[120 149 105  98 157] >> 120, 157

[[150 113 153 128]
 [127 113 117 108]
 [132 117 111 109]] >> 150, 109

[158 135 114 104 147 132] >> 158, 132

[[104 151 121 141 137]
 [110 116 103 120 129]] >> 104, 129

[146 129 106 109 115 108 116] >> 146, 116

[119 153 107 118 152 134] >> 119, 134

[[126 127 123 119 122 141]
 [101 125 110 122 112 111]
 [114 134 117 127 145 128]] >> 126, 128
---
[[102 121 144 108 149 137 106]
 [136 116 130 110 136 101 158]
 [103 105 116 140 134 125 148]]: 149

[123 126 112 122 114 134 100]: 114

[[109 120 108 137 121 136 119]
 [109 106 108 135 122 136 111]]: 121

[[120 136 131 144 125 150 150]
 [144 137 131 136 136 122 132]
 [115 125 119 145 106 121 106]]: 125

[138 104 140 134 119 131 117]: 119

[[150 120 130 122 110 153 129]
 [127 138 103 140 132 140 118]
 [122 112 111 110 102 146 139]]: 110

[[136 133 122 132 119 120 137]
 [154 141 111  98 134 134 116]
 [114 129 135 123 131 152 150]]: 119
---
[[149 127 138 132]
 [131 118 126 127]
 [113 125 122 110]] ==> 132

[157 140 122 121] ==> 122

[102 127 149 114 140 144] ==> 140

[130 156 121 142 124 131 125] ==> 131

[138 140 133 152 138 150] ==> 140

[[124 150 108 114 115 126 108]
 [129 112 141 142 140 118 143]] ==> 142

[108 110 100 102 144 142 138] ==> 138

[[120 127 116 132 125 139 128]
 [137 133 147 129 127 123 130]
 [141 136 158 130 121 125 132]] ==> 141

[[105 120 129 129 131 133]
 [126 149 155 126 129 119]] ==> 133

[[101 121 112 132 139 113 115]
 [136 124  98 149 138 126 130]] ==> 138
---
[[136 100 129 141]
 [134 133 115 144]
 [133 126 119 140]] >> 115

[[141 114 158 138]
 [132 112 108 127]] >> 158

[[106 146 148 108]
 [140 126 148 144]
 [125 114 148 133]] >> 148

[[119 117 114 149]
 [126 116 137 103]
 [129 126 120 105]] >> 137

[[124 137 124 124]
 [122 150 124 125]
 [136 122 137 140]] >> 124

[[154 137 148 147]
 [134 132 134 133]
 [146 134 142 141]] >> 134

[[120 132 131 131]
 [131 102 140 130]
 [124 124 116 132]] >> 140
---
[[112 124 125 134 140 143 133]
 [139 111 138 112 117 103 122]] -> 143, 103

[[141 144 124 127 151 132 117]
 [134 114 127 127 130 134 129]] -> 151, 114

[152 117 144 122 124 150] -> 152, 117

[[127 147 125 155 121 154 152]
 [114 126 125 112 143 113 123]
 [119 154 138 143 131 142 150]] -> 155, 112

[[126 128 129 127 128 127 129]
 [104 139 127 128 128 143 132]
 [124 130 132  99 128 126 130]] -> 143, 99

[158 125 111 115 121] -> 158, 111

[131  99 146 135 134 134] -> 146, 99
---
[[130 133 137 148 127 127 133 128 139 133 123 119]
 [116 133 120 120 120 124 120 121 126 126 111 131]
 [116 126 133 123 123 137 114 130 139 139 129 134]
 [129 132 129 128 133 125 135 104 128 134 119 124]
 [135 120 119 131 115 121 118 127 134 129 114 133]
 [115 129 136 136 130 136 132 117 121 139 137 131]
 [130 120 117 126 139 126 144 120 132 116 132 123]] Answer: 133

[[124 139 142 130 113 116 120 132 109 137 132 125 136 126 136]
 [128 117 117 127 148 137 133 126 150 122 124 131 127 125 116]
 [131 116 114 128 143 140 137 124 146 118 124 131 118 129 121]
 [116 133 143 130 131 117 115 132 125 139 130 129 148 116 124]
 [137 132 125 127 109 130 135 127 114 124 129 123 112 141 141]] Answer: 139

[[122 129 141 117 136 124 127 123 123 114 118 129 133 123]
 [115 114 141 117 135 124 127 123 123 129 126 129 133 134]
 [122 129 141 117 135 124 127 123 123 129 126 129 133 141]
 [122 129 140 117 135 124 127 123 114 129 126 129 133 134]
 [122 129 141 117 135 105 127 123 123 129 126 128 133 134]
 [122 128 141 117 135 124 127 123 124 129 123 129 133 134]
 [122 129 141 117 151 124 127 123 123 126 126 129 133 134]
 [122 129 141 117 135 124 127 129 123 129 122 129 133 134]] Answer: 129

[[131 128 124 128 128 137 130 128]
 [132 120 126 130 132 107 120 128]
 [123 139 144 128 128 128 135 129]
 [128 128 116 133 122 123 119 127]
 [129 140 131 124 132 134 130 129]
 [130 133 118 132 126 128 128 128]
 [128 128 130 138 127 128 140 129]] Answer: 128

[[110 130 141 115 143 117 123 151 100 152 112]
 [128 125 137 111 120 112 135 109 132 156 113]
 [146 144 152 114 152 148 143 102 129 146 112]
 [142 114 152 106 127 152 127 155 115 120 133]
 [111 151 116 133 157 111 122 143 127 151 125]
 [134 114 128 149 111 136 144 103 137 129 130]
 [128 118 121 141 121 144 140  99 123 118 148]] Answer: 130

[[119 121 137 129 113 154 145 129 138 141 141]
 [125 114 123 129 139 127 119 136 141 119 119]
 [130 137 118 126 129 138 111 129 143 142 142]
 [122 114 133 133 117 150 148 125 143 131 131]
 [124 116 123 130 135 128 117 143 142 125 125]
 [119 110 134 141 113 127 144 128 127 116 116]
 [121 121 127 126 114 149 140 136 151 138 138]
 [114 116 130 127 116 151 148 130 146 141 141]
 [119 122 136 131 115 155 148 128 139 140 140]
 [117 118 131 127 119 151 147 128 148 142 142]] Answer: 121
